A small network was shown many inputs. Here are its activations along a few directions, one row for each input.
In each table, some parts of the input vary, and every possible input appears once, in random order.
A made-up example of a description, with smaller parts first: one of 4 places along a line, together with either a single point or one of 9 places around a ring or (one of 2 separate values, together with one of 5 places around a ring).
Shared parts are said once, and a part with two or three values counts as separate values.
In the rows, 128 means zero.

Other details of the inputs vary at random and push rows far along three fixed directions, the same in every table; ignore that.

Table:
R1: [ 62  78 118 171  42 105 150  67 167 112 147 129 142 171  96]
R2: [153  85  96  68 147 108 124 114 142 158 129 146  91  71 151]
R3: [ 86 171 115 125 109 103 115 111 198  90 183 138 159  83 129]
R4: [ 60 160 123 159 101 116 128 124 161  75 181 133 171 145 107]
R5: [ 72 160 134 181 100 137 113 111 138  96 168 143 181 139 114]
R6: [164  83 124  92 153 107 126 108 129 186 116 118 104 100 151]
R7: [139  75 150 168  90 145 145 129  61 159  77 104 101 209 102]
R8: [131 171 148 134 147 152 111 155 111 113 125 130 144 125 138]
R9: [150  95 105  76 139 110 132 108 143 159 110 142  85 112 140]
R10: [115 191 140 143 144 145 106 149 130 103 155 142 161 105 137]
R11: [135  76 133 131 123 115 149  93 116 159 101 120 120 140 125]
R12: [ 86 158 119 148 117 125 113 127 167  73 180 147 161 105 119]
R13: [142 167 142 164 120 179 136 193  89  86  85 118 116 211  84]
R14: [154 159 126  96 164 142 114 178 129 103 125 134 115  94 138]
R15: [ 75  66 130 174  81  99 150  47 149 136 140 125 155 152 107]
R16: [ 77 157 123 155 118 111 112  89 169  95 175 146 187  91 138]
R17: [143  79 135 134 106 151 166 161  66 140  69 106  87 219 103]
R18: [150  80 126 102 128 107 126  93 113 186 120 126  99 111 149]
R19: [139  89 127  97 133 113 124  94 120 171 116 141 114 104 159]
R20: [ 88 158 135 165 128 116 124 105 161 100 167 129 174 108 119]
R21: [140  74 110  90 127 108 132 111 135 146 116 142  99 105 142]
R22: [111 190 139 138 147 140 101 145 136 102 157 141 164  99 141]
R23: [149  90 118 104 146 108 142  94 132 175 119 130 112  95 143]
R24: [167  85 124  96 150 109 129 110 125 188 116 120 103 103 151]
R25: [173 184 117  73 202 134 103 153 139 136 135 137 127  38 178]
R26: [ 92 169 131 149  96 123 124 132 168  78 156 128 162 134 109]
R27: [120  93 124 141 119 109 127  92 140 157 144 122 136 125 126]
R28: [150 169 141 135 142 174 144 213  77  95  98 107 115 188 106]
R29: [172 189 116  61 196 109  86 141 154 156 176 140 126  16 180]
R30: [ 90 130 117 142 109 119 120 119 159  91 163 146 148 112 119]
R31: [ 76  65 124 181  76 102 153  47 146 138 147 128 153 156 105]
R32: [144  81 138 129 108 147 163 161  67 136  67 105  91 218 106]
R33: [155  71 141 128 127 125 140 115 104 171  92 106 107 157 129]
R34: [132 191 123 117 134 134 119 161 163  93 154 127 137  99 131]
R35: [155 171 124 113 152 150 124 172 125 108 115 134 109 137 120]
R36: [122  98 119 128 125 118 132  94 126 148 119 134 126 111 144]
R37: [154 171 130 111 153 143 122 173 125 105 109 133 113 140 121]
R38: [129  83 108  79 131 104 143 107 137 156 129 131 100 118 144]
R39: [141  85 116 105 122 133 154 140  96 151 101 119  91 164 120]
R40: [129  66 126 130 103 128 144 127 106 133  92 127  97 161 116]
R41: [111 101 116 139 116 116 132  86 134 141 132 138 136 113 140]
R42: [155  92 104  78 123 111 140 111 146 165 114 127  84 101 143]
R43: [ 90 155 147 176 113 120 116 117 154  98 165 121 183 137 113]
R44: [142 167 148 178 133 178 134 181  75  97  92 113 137 178 111]
R45: [168 171 162 133 152 163 114 188  76 124  97 104 120 153 123]
R46: [117 191 135 141 146 145 104 146 134 103 162 143 163 101 141]
R47: [164 173 149 106 164 136 104 166 107 135 124 119 127 104 144]
R48: [105 104 111 132 101 114 135  96 154 125 135 144 120 147 114]
R49: [140 169 166 170 126 163 120 183  74 108 102 103 133 180 105]
R50: [ 58  71 118 193  62 112 143  49 137 126 145 137 161 163 107]
R51: [170  93 106  75 168 103 136  98 135 193 122 132 100  64 158]
R52: [152 175 152 145 121 170 140 202 102  88  87 102 118 181 101]
R53: [163 167 130 107 176 129 108 152 141 141 151 122 136  80 150]
R54: [153 171 130 111 154 147 122 172 127 105 110 131 111 139 121]
Description of these inputs: one of 6 places along a line, together with either one of 4 separate values or one of 5 places around a ring.
Question: Changing only the place on the line of 6 turns R48 into R9. The same change can be made to R17. Which row results?
Answer: R4
Question: Changing only the place on the line of 6 turns R14 into R21. The same change can be made to R33. Which row results?
Answer: R43
Question: Change only the place on the line of 6 in R36. List by row number the other rows that result.
Answer: R16, R25, R41, R44, R50
Question: List by row number the other rows that have the place on the line of 6 in common with R27.
Answer: R2, R5, R7, R13, R39, R42, R50, R51
Question: Change only the place on the ring of 5 in R10. List by row number the other rows that result.
Answer: R18, R23, R24, R41
Question: Change only the choice among 4 separate values in R37. List by row number the other rows that result.
Answer: R21, R26, R32
